These are the activations of a small neural network, seen along a few directions. Each row is one input.
In each table, some parts of the input vary, and every possible input appears once, in random order.
A made-up example of a description, with smaller parts first: one of 6 places along a line, together with either a single point or one of 9 places along a line or (one of 3 separate values, together with one of 5 places around a ring).
Shared parts are said once, and a part with two or three values counts as separate values.

Other details of the inputs vary at random and push rows far along two fixed directions, the same in every table; ignore that.

Rows:
x1: [-16.6   0.1   1.3  -2.7   5.1  -1.4   1.5  -6.3   0.7   2.9  16.1  19.1
   7.8  10.4  16.9]
x2: [ 16.1   0.9  -3.7  10.4  -5.0  12.9 -11.5  11.4   7.8  -7.6  -0.4 -17.4
  -0.9  -5.0 -16.3]
x3: [ 10.3  23.9 -20.9  47.9 -32.7   6.6 -12.7  43.0  18.7 -33.1   6.0  16.5
  26.5   7.9   2.6]
x4: [  5.7  34.8 -15.1  40.0 -30.6   8.4  -0.6  51.2  12.8 -41.7   9.0  31.1
  24.1  25.1   5.1]
x5: [ 22.4  -6.7  14.0 -28.5  10.1   6.2   1.5  -8.5  -5.3   5.0  -8.0 -11.6
 -22.4  -4.2 -14.1]
x6: [-39.9   4.1 -12.8  17.2  -4.8  -8.9   5.0  -4.8   5.5  12.2  11.9  21.2
  17.8   4.4  16.8]
x7: [-24.2  -1.7  -8.3   8.8  -1.1 -11.1   8.7  -5.6  -2.0   7.6  -2.3  11.6
   9.0  -2.1  13.6]
x8: [-43.7  -8.2  -8.2   2.8   5.4 -17.6   8.6 -20.9  -1.5  21.8   7.3  20.9
  10.6  -3.5  26.1]
x9: [ -8.2 -15.9  12.8 -26.5  22.2  -0.2   0.9 -21.2  -4.6  13.8   9.0  -2.2
 -13.6  -1.0   6.4]
x10: [ 41.2  26.1  -5.2  19.5 -25.4  21.5  -9.3  42.1   8.5 -38.6  -0.7   4.3
   5.2  13.3 -16.1]
x11: [-25.1   0.0  -3.1  10.1  -2.0 -13.8   8.8  -5.2  -2.6  11.0   3.6   6.1
   9.9  -1.3  11.8]
x12: [-26.4 -14.8   1.1  -6.9  10.1 -10.4   3.4 -24.1  -0.5  22.6   6.1   1.8
   2.2  -9.4  10.2]
x13: [-40.4  -2.7   0.4  -8.1  11.9 -11.2  15.7 -17.9  -8.2  13.8  12.8  27.4
   8.6  12.3  26.9]
x14: [ -4.9 -15.1  12.6 -26.7  16.4  -3.4   1.5 -23.6  -5.7  15.4   5.6   0.3
 -11.4   2.9   2.7]
x15: [  3.4  -5.2   0.7  -4.4  -1.3   0.2   0.9  -6.5  -0.7   7.5  -7.0  -9.7
  -5.6 -11.1  -9.0]
x16: [ 69.7  -3.1  18.8 -30.1   1.2  20.9  -4.1   8.7  -8.7 -15.5 -27.7 -39.9
 -34.5  -4.9 -46.0]
x17: [  4.1  34.2 -21.9  52.8 -33.3  -0.8  -7.4  47.0  12.4 -36.9   1.0  18.2
  30.6  12.1   7.7]
x18: [-17.5   0.2   2.2  -3.1   4.9  -4.3   1.7  -3.7   3.4   3.3  14.9  20.4
   5.2   9.5  15.8]
x19: [ 71.6  -6.9  19.1 -28.5   7.3  29.2 -14.5   7.6  -4.1 -16.9 -15.1 -44.1
 -32.6  -9.2 -40.2]
x20: [-13.4 -14.0   4.6 -14.7  10.9  -7.9  10.6 -22.4  -8.5  20.4  -9.4  -9.7
  -8.2 -12.2  -2.3]
x21: [ 23.5  -8.0  13.5 -27.8   7.7   6.4  -0.1 -10.0  -7.0   3.4  -7.8 -12.6
 -21.1  -0.1 -16.3]
x22: [-8.6 -5.3 -2.2  2.1  2.1 -0.4 -2.9 -8.3  4.7 12.0  2.7 -4.4  2.0 -5.1
 -2.7]
x23: [-26.2 -18.7  -1.1  -7.1  15.3  -9.2   0.2 -24.1  -2.1  20.0   6.4  -0.4
   0.0  -9.9  15.9]
x24: [ -2.4 -14.6   6.7 -20.1  14.0  -1.9   7.8 -23.5  -8.2  23.2 -14.0 -20.8
 -15.6 -12.8 -13.2]
x25: [-21.7  -0.4  -8.4   3.8   1.9 -10.0   0.6 -10.4   0.2   7.8  -1.4  11.0
   7.6  -5.3  14.2]
x26: [ 39.6  -1.6   6.0  -4.3  -4.4   4.0  -2.5   7.5  -4.5  -4.1 -22.1 -31.1
 -15.8 -13.7 -23.8]
x27: [ 42.0   3.6  14.6 -16.2   0.4   8.5  -0.1  11.8  -5.3  -9.6 -13.2 -21.3
 -19.9  -0.3 -22.6]
x28: [-37.6   2.4  -5.9  11.4   1.5  -5.9  -0.2   0.0   4.2  -3.3  27.9  32.5
  18.8  20.4  28.3]
x29: [ -7.3 -10.8  14.5 -27.5  18.9  -7.5  11.4 -23.4 -14.3  19.4   0.6  -3.7
 -11.7   1.2   7.0]
x30: [ -3.2  -0.4   8.1 -10.0   4.3  -6.6   6.8  -4.3  -7.7   3.7   2.8   3.9
  -3.2  10.5   4.3]
x31: [  9.8  27.1 -21.7  46.4 -29.7   6.2 -15.9  41.4  18.3 -36.1   3.7  16.5
  27.6   7.4   3.8]
x32: [-42.3   1.6 -15.6  21.3   1.6 -11.2  -4.4  -3.5   6.5   0.7  16.3  23.8
  23.8   2.6  31.0]
x33: [ 44.9  22.8  -6.2  28.8 -27.5  15.4  -9.2  42.1   8.6 -28.5 -13.7 -21.4
   2.5   1.2 -30.8]
x34: [ 18.4  -8.3   4.6 -17.1   9.2   0.1   0.6 -12.3  -8.0   5.5 -23.9 -23.2
 -16.2 -16.4 -14.9]
x35: [-13.0 -19.5   4.8 -13.3  15.2  -2.9  -0.9 -23.2  -2.8  18.7   3.0 -13.4
  -7.0 -13.8   1.1]
Each input here is: one of 5 places along a line, together with either one of 3 separate values or one of 4 places along a line.
Q: Changing only the place on the line of 5 turns x31 into x34. The same change can be made to x3. Which row results?
A: x7
Q: Change only the choice among 3 separate values in x27. List by row number the other rows that result.
A: x29, x30
Q: Which other rows agree with x21 in the place on the line of 5? List them by row number.
A: x5, x6, x8, x10, x15, x25
Q: Start at x33 and move only the place on the line of 5, one step at a time. The first step leads to x24. Which rows follow, in order?
A: x6, x22, x2

Rows:
x36: [  9.8  11.6 -27.8  46.3 -23.7 -14.2  -8.8  20.2   5.0 -14.4 -35.2 -19.8
  18.5 -32.1  -1.5]
x37: [-63.9  -4.7   1.3 -11.5   7.7  -9.6  32.5 -22.9  -7.4  30.2  18.9  37.6
   6.1  18.7  18.7]
x38: [ 36.6  17.5 -15.4  23.4 -28.4  31.0 -31.6  35.1  30.8 -35.9  11.0  14.5
   9.8   5.1 -18.4]
x39: [ 12.1  24.2   4.5  12.9 -14.9  11.9  10.6  30.7  -3.3 -17.9   5.1   0.0
   4.1  29.8 -18.6]
x40: [ 91.9 -23.9  22.4 -48.7  14.8  47.1 -25.6  -2.3   3.0 -16.0 -20.9 -58.7
 -51.6 -25.0 -61.4]
x41: [ 41.3  15.3   4.2  28.3 -15.9  19.7 -26.7  48.1  16.0 -43.6  28.8  -6.0
  11.2  18.5  -2.9]
x42: [-32.4  -5.1  -1.8   2.5  16.8   3.8 -11.6  -8.7   5.3  -2.0  34.5  18.6
  14.6  17.3  26.7]
x43: [ -2.4  13.8 -18.6  49.2 -32.3  -1.7   5.9  25.7   9.1   4.4 -16.9 -26.8
  15.9 -14.1 -28.9]
x44: [-51.2  -2.4  -1.5 -12.4  25.0 -29.2  14.1 -27.6 -18.2  10.6   4.8  33.3
  11.7  11.6  50.9]
x45: [-23.9   7.4 -14.0  -2.7  -4.0 -17.6   4.0 -12.2   1.5   1.9  -8.5  44.0
  11.3  -0.7  29.1]
x46: [ 30.7 -34.0  39.6 -69.3  45.8 -21.4   9.6 -46.7 -34.2  28.1 -23.9 -40.8
 -45.2 -19.8   3.5]
x47: [-35.9   9.5  -5.0   1.0 -13.4  -5.2  18.6  -6.9   5.2  20.9  10.0  36.8
   9.1  17.3   1.7]
x48: [-52.1  -6.8  -7.4 -14.9  17.3 -22.0  17.9 -28.3 -11.1  11.4   0.6  45.0
   8.1   0.9  46.4]
x49: [ 20.2   8.7 -29.2  61.9 -30.6  16.2 -33.2  37.0  28.5 -24.3  -2.6 -29.4
  23.5 -25.1 -20.5]
x50: [ 19.1 -31.2  48.7 -65.9  36.0  -8.6  24.1 -41.2 -30.2  46.5  -5.8 -48.3
 -47.1  -2.4 -24.8]
Q: Changing only one part turns x47 into x45. The same change can be made to x37. Which row results?
A: x48
Q: Describe the family of inputs behind these rows.
A: one of 3 separate values, together with either a single point or one of 4 places along a line
Q: Change only the choice among 3 separate values in x49. List by row number the other rows that result.
A: x36, x43
Q: Which other rows agree with x38 in the choice among 3 separate values? List them by row number.
A: x40, x41, x42, x49
